These are the activations of a small neural network, seen along a few directions. Each row is one input.
In each table, some parts of the input vary, and every possible input appears once, in random order.
Descriptions start from the smaller parts, as in this example, which fits no table here: one of 5 places around a ring, together with either a single point or one of 11 places around a ring or (one of 3 separate values, together with one of 6 places along a line).
Shared parts are said once, and a part with two or three values counts as separate values.
(in the rows, 128 means zero)

Other details of the inputs shift rows strongly along two fixed directions, in all tables alike. That doesn't count.

A family of inputs:
R1: [153 122 235 104 230 173 116  32 133 135 118]
R2: [ 87 129  91 100 104 127 138 138 181 115 124]
R3: [151 118 134 125 165 147 113  74 129 127 127]
R4: [134 138 127 125 121 129 109 135 139 111 148]
R5: [147 136 160 124 161 146 100 113 138 107 141]
R6: [154 120 134 187  94  93 170 175  26 183 108]
R7: [100 132 134 110 126 129 138 116 145 128 122]
R8: [108 126  59 122 110 122 119 128 164 103 127]
R9: [101 134 134 109 124 129 140 114 142 126 123]
R10: [148 110 124 169 123 110 151 164  74 160 108]
R11: [132 142 127 121 120 130 108 133 134 112 149]
R12: [119 139  85 109 101 129 107 151 172  98 152]
R13: [185 128 189 146 135 131 128 133  73 163 139]
R14: [104 128 134 113 128 130 139 124 151 128 116]
R15: [109 147  58 114  46 104 125 177 148 109 158]
R16: [137 130 125 123 128 132 110 147 143 110 144]
R17: [127 120  99 137 140 130 124 124 135 120 121]
R18: [123 123 101 138 134 126 122 115 132 118 125]
R19: [105 121 133 113 134 132 139 130 153 127 116]
R20: [132 125 135 135 173 142 111  84 123 115 123]
R21: [133 121 169 166  94  97 182 180  55 192 102]
Description of these inputs: one of 3 separate values, together with either a single point or one of 6 places along a line.
Q: The inputs of R15 and R9 match in every part but the choice among 3 separate values. If R4 is changed in the same way as R15 into R9, which row does it become?
A: R21
Q: A walk changes only the place on the line of 6. It starts at R6 and steps to R20. List the rest of the walk in order.
A: R18, R8, R17, R10

A family of inputs:
R22: [112 132 164 118 131 123 156 165  95 136 101]
R23: [137 117 201 119 213 169 124 110 148 135 123]
R24: [159 125 158 145 113 122 135 160  69 154 145]
R25: [154 135 134 119 109 119 127 148  96 143 155]
R26: [122 142  52 136 117 116 104 132 177  82 134]
R27: [151 134 138 160 101  97 131 173 105 129 139]
R28: [115 134 122 157 122 114 127 129 112 164 101]
R29: [125 136  61 117 121 140 106 122 150 104 140]
R30: [114 131  57 108 103 136 105 121 157  97 153]
R31: [153  99 184 111 177 146 121  61 138 130 114]
R32: [121 132  72  92  96 123 107 121 152 105 170]
R33: [156 119 186 126 190 160  97  73 102 117 150]
R34: [ 88 108  66 111 128 137 133 127 186 114 134]
R35: [156 103 170 119 185 151 122  60 135 131 101]
R36: [ 75 130  64  98 130 128 134 120 161  90 105]
R37: [135 107 164 139 227 166 126  83 138 134 109]
R38: [ 91 113  92 100 122 132 133 142 193 115 147]
R39: [168 133  99 163  88  99 156 184  45 182 124]
R40: [129 143 150 156  58  92 194 182  73 183 123]
R41: [ 95 154  69 115 101 130 147 107 174 114 122]
R42: [127 145 208 125 183 154  98  94 141 141 114]
R43: [110 122 198 102 199 146 128  87 119 105 114]
R44: [123 146  92  92 104 147 100 146 168  99 154]
R45: [156 118 153 122 101 120 153 161 120 163 101]
R46: [150 124 153 153 116 120 123 158  99 128 137]
R47: [108 124 150 146 111 109 125 123 111 160 125]
R48: [119 126 143 166 109 106 138 140  84 178 106]
R49: [148 126 137 162 118 104 123 145 104 122 141]
R50: [112 124  81 119 102 128  97 125 168  82 155]
R51: [125 136 159 147 101 114 170 125  91 159 127]
R52: [120 116  59 101 107 126 128 108 186 116 105]
R53: [105 113 147 133 116 105 166 150  72 142 110]
R54: [166 144 147 127 108 125 132 173  82 158 141]
R55: [124 137  58 100 104 128 109 120 150 107 156]
R56: [125  95 126 167  84  95 184 200  73 191 125]
R57: [164 125 170 157 210 161  94  81 113 107 115]
R58: [130 141 182 133 181 156 139  57 123 128 117]
R59: [128 157 157 133  92 123 169 160 112 158 119]
R60: [110 118 175 116 206 151 128  72 109 106 100]
R61: [160 126 117 193  84  83 152 191  59 156 120]
R62: [118 114  97  83  97 123 127 115 193 111 129]
R63: [ 81 139 105 104  98 117 105 120 186 119 139]
R64: [119 143  90 109  99 139  96 156 182  84 145]
R65: [113 127  62 126 105 131 100 127 167  83 142]
R66: [163 146 193 136 192 150  91 108 143  97 133]
Q: The inputs of R59 and R51 match in every part but one. If R64 is changed in the same way as R59 into R51, which row does it become?
A: R50
Q: The inputs of R36 and R60 match in every part but one. If R29 is changed in the same way as R36 into R60, which row does it become?
A: R30
Q: What do these inputs look like to the network?
A: one of 5 places along a line, together with either one of 4 places along a line or one of 5 separate values
Q: Which other rows does R47 become when the place on the line of 5 takes its other values? List them by row number.
A: R28, R42, R48, R63
Q: Which other rows agree with R25 in the place on the line of 5? List them by row number.
A: R24, R27, R38, R40, R43, R46, R62, R63

A family of inputs:
R67: [128 129  55 115  84 121 115 158 157 103 150]
R68: [108 144  54 122  93 120  99 146 170  86 151]
R69: [124 116 142 121 166 142 131  85 132 131 115]
R70: [145 128 126 121 158 145  98 104 140  99 148]
R71: [129 129 154 133 100 114 153 165  94 154 128]
R72: [129 129 176 107 164 148 122 105 141 120 135]
R73: [123 129 133 122 104 121 144 166 132 138 125]
R74: [137 130 196 145 151 131 136 138  99 147 118]
R75: [150 128 139 136 170 145  93 113 139 104 138]
R76: [111 118 115 139 124 118 147 134 118 136 109]
R77: [167 123 126 148 112 121 129 156  88 149 136]
R78: [117 117 150 130 193 149 118  81 147 116 109]
R79: [131 133 106 107 152 148  87  95 164  80 154]
R80: [145 127 112 122 139 137 104 123 138 106 146]
R81: [119 139 167 106 154 145 122 103 139 115 136]
R82: [136 129  91 134 117 128 107 151 149 107 139]
R83: [145 135 195 135 138 129 139 119  96 156 123]
R84: [133 131  97 110 149 148  89 112 176  81 146]
R85: [111 126 140 129 170 140 129  91 132 118 111]
R86: [126 131 183 111 184 155 109  98 159 112 126]
R87: [124 116 127 141 118 117 154 129  96 156 111]
R88: [120 135 122 124  71 108 148 161 125 149 134]
R89: [141 126 179 146 133 125 147 161 100 157 114]
R90: [137 135 101 142 108 116 116 153 115 115 139]
R91: [141 112 152 147 138 121 157 128  83 170 104]
R92: [ 89 142  84 101  78 114 131 158 170 106 139]
R93: [136 133 195 144 151 129 136 136  96 146 117]
R94: [ 98 126  99 100 143 139 120  80 167 105 124]
R95: [120 120 130 151 123 111 156 143  91 150 103]
R96: [126 115 163 120 208 159 118  70 150 112 106]
R97: [128 111 120 143 114 115 163 151  97 159 105]
R98: [121 135 143 103 128 138 121 108 164 122 138]
R99: [146 121 207 135 220 159 120  40 111 135 105]
R100: [129 132  99 126 141 138  92 122 162  91 146]
R101: [127 132  62 105  98 128 102 133 169  98 155]
R102: [ 99 136 117  91 132 140 113 118 189  94 141]
R103: [148 141 145 119 178 155  83  65 149  94 148]
R104: [155 136 137 144 131 128 117 125  93 131 141]
R105: [ 95 136  73  93  61 114 136 159 173 121 147]
R106: [122 135  63 108  95 127 101 129 164  94 157]
R107: [135 131  91 154  89 108 122 175 113 125 138]
R108: [ 98 119  57 107  84 117 144 137 165 127 121]
R109: [157 136 154 126 175 150  88  74 132 105 144]
R110: [136 117 163 133 174 143 131  77 124 140 111]
R111: [121 134  68 125  95 119 107 150 151  97 148]
R112: [109 121  92 109 125 131 128  99 171 121 120]
R113: [158 127 103 144  92 115 126 157 112 141 138]
R114: [112 143 153  90 154 152 109  83 166 103 142]
R115: [129 128 166 103 157 149 123 112 149 120 131]
R116: [133 124 144 156 120 114 158 124  82 167 105]
R117: [117 115 113 137 127 119 148 138 124 140 107]
R118: [136 129 180 143 128 121 147 154  91 152 120]
R119: [175 125 186 139 196 155  99  84 100 125 139]
R120: [120 131 129  97 117 137 128 127 161 125 135]
R121: [174 127 166 157 146 130 117 119  81 144 134]
R122: [152 126 124 153 123 120 123 155  99 130 136]
R123: [118 115 110 151 103 105 163 162  98 157 106]
R124: [138 115 141 141 137 128 148 114 113 157 104]
R125: [119 114 114 138 116 115 157 141 106 150 113]
R126: [ 93 126  59 113  81 113 138 125 166 123 124]
R127: [122 140  97 118 146 141  83 107 171  77 148]
R128: [110 132 102 102  80 118 138 155 155 132 138]
R129: [148 130 202 119 170 147 122  94 130 140 126]
R130: [123 113 110 143 101 107 165 159  96 161 108]
R131: [120 117 153 125 199 153 116  78 153 114 108]
R132: [123 113 120 156 115 112 159 162 103 159  99]
R133: [131 128 149 136 102 112 153 176 106 154 121]
R134: [176 126 164 157 148 130 118 121  84 147 135]
R135: [140 129 179 135 120 123 148 143  88 160 126]
R136: [108 126 115 152 117 113 151 144 108 144 106]
R137: [118 117 125 157 116 111 154 152  97 154 103]
R138: [ 87 131  66 104 100 123 134 112 165 113 127]
R139: [117 129 125 108 104 123 138 151 142 131 135]
R140: [105 143 142 104 141 140 118 112 161 103 135]
R141: [133 140 161 135  99 115 149 144 100 158 127]
R142: [176 125 151 157 130 123 124 139  83 153 133]
R143: [122 138 154 146 104 112 149 168  98 151 122]
R144: [142 132 104 139 104 117 122 150 105 122 143]
R145: [129 139  94 121 120 130 106 124 138  99 150]
R146: [114 139 143  98 130 138 120 108 153 116 139]
R147: [164 124 140 160 129 119 127 160  84 142 129]
R148: [ 88 128  96 112 149 137 116  95 177  96 118]
R149: [ 83 129  60 108  96 118 139 125 161 110 126]
R150: [107 119 123 111 163 144 123  82 152 109 120]
R151: [160 131 128 155 104 111 130 155  71 149 136]
R152: [132 131 141 118 103 124 141 143 138 146 128]
R153: [128 129 154 145 107 113 149 174 104 154 122]
R154: [150 135 124 162 111 112 129 163  81 136 133]
R155: [122 133 136 131  82 106 157 173  97 153 129]
R156: [ 96 124  80 117 102 116 144 130 142 122 120]
Q: What do these inputs look like to the network?
A: one of 3 separate values, together with one of 5 places along a line, together with one of 6 places along a line
Q: The inputs of R136 and R68 match in every part but the choice among 3 separate values. If R87 is changed in the same way as R136 into R68, which row does it become?
A: R106
Q: The inputs of R93 and R127 match in every part but the choice among 3 separate values. If R72 is changed in the same way as R93 into R127, which row does it become?
A: R70
Q: Which other rows does R78 become when the place on the line of 5 takes its other values? List them by row number.
A: R69, R110, R123, R125
Q: Which other rows does R149 become when the choice among 3 separate values takes its other values? List them by row number.
A: R81, R145
Q: A walk changes only the place on the line of 5. It starts at R88 and steps to R135. List the rest of the walk in order.
A: R71, R118, R74
Q: Which other rows does R119 become when the place on the line of 6 takes its other values? List them by row number.
A: R77, R101, R104, R106, R151
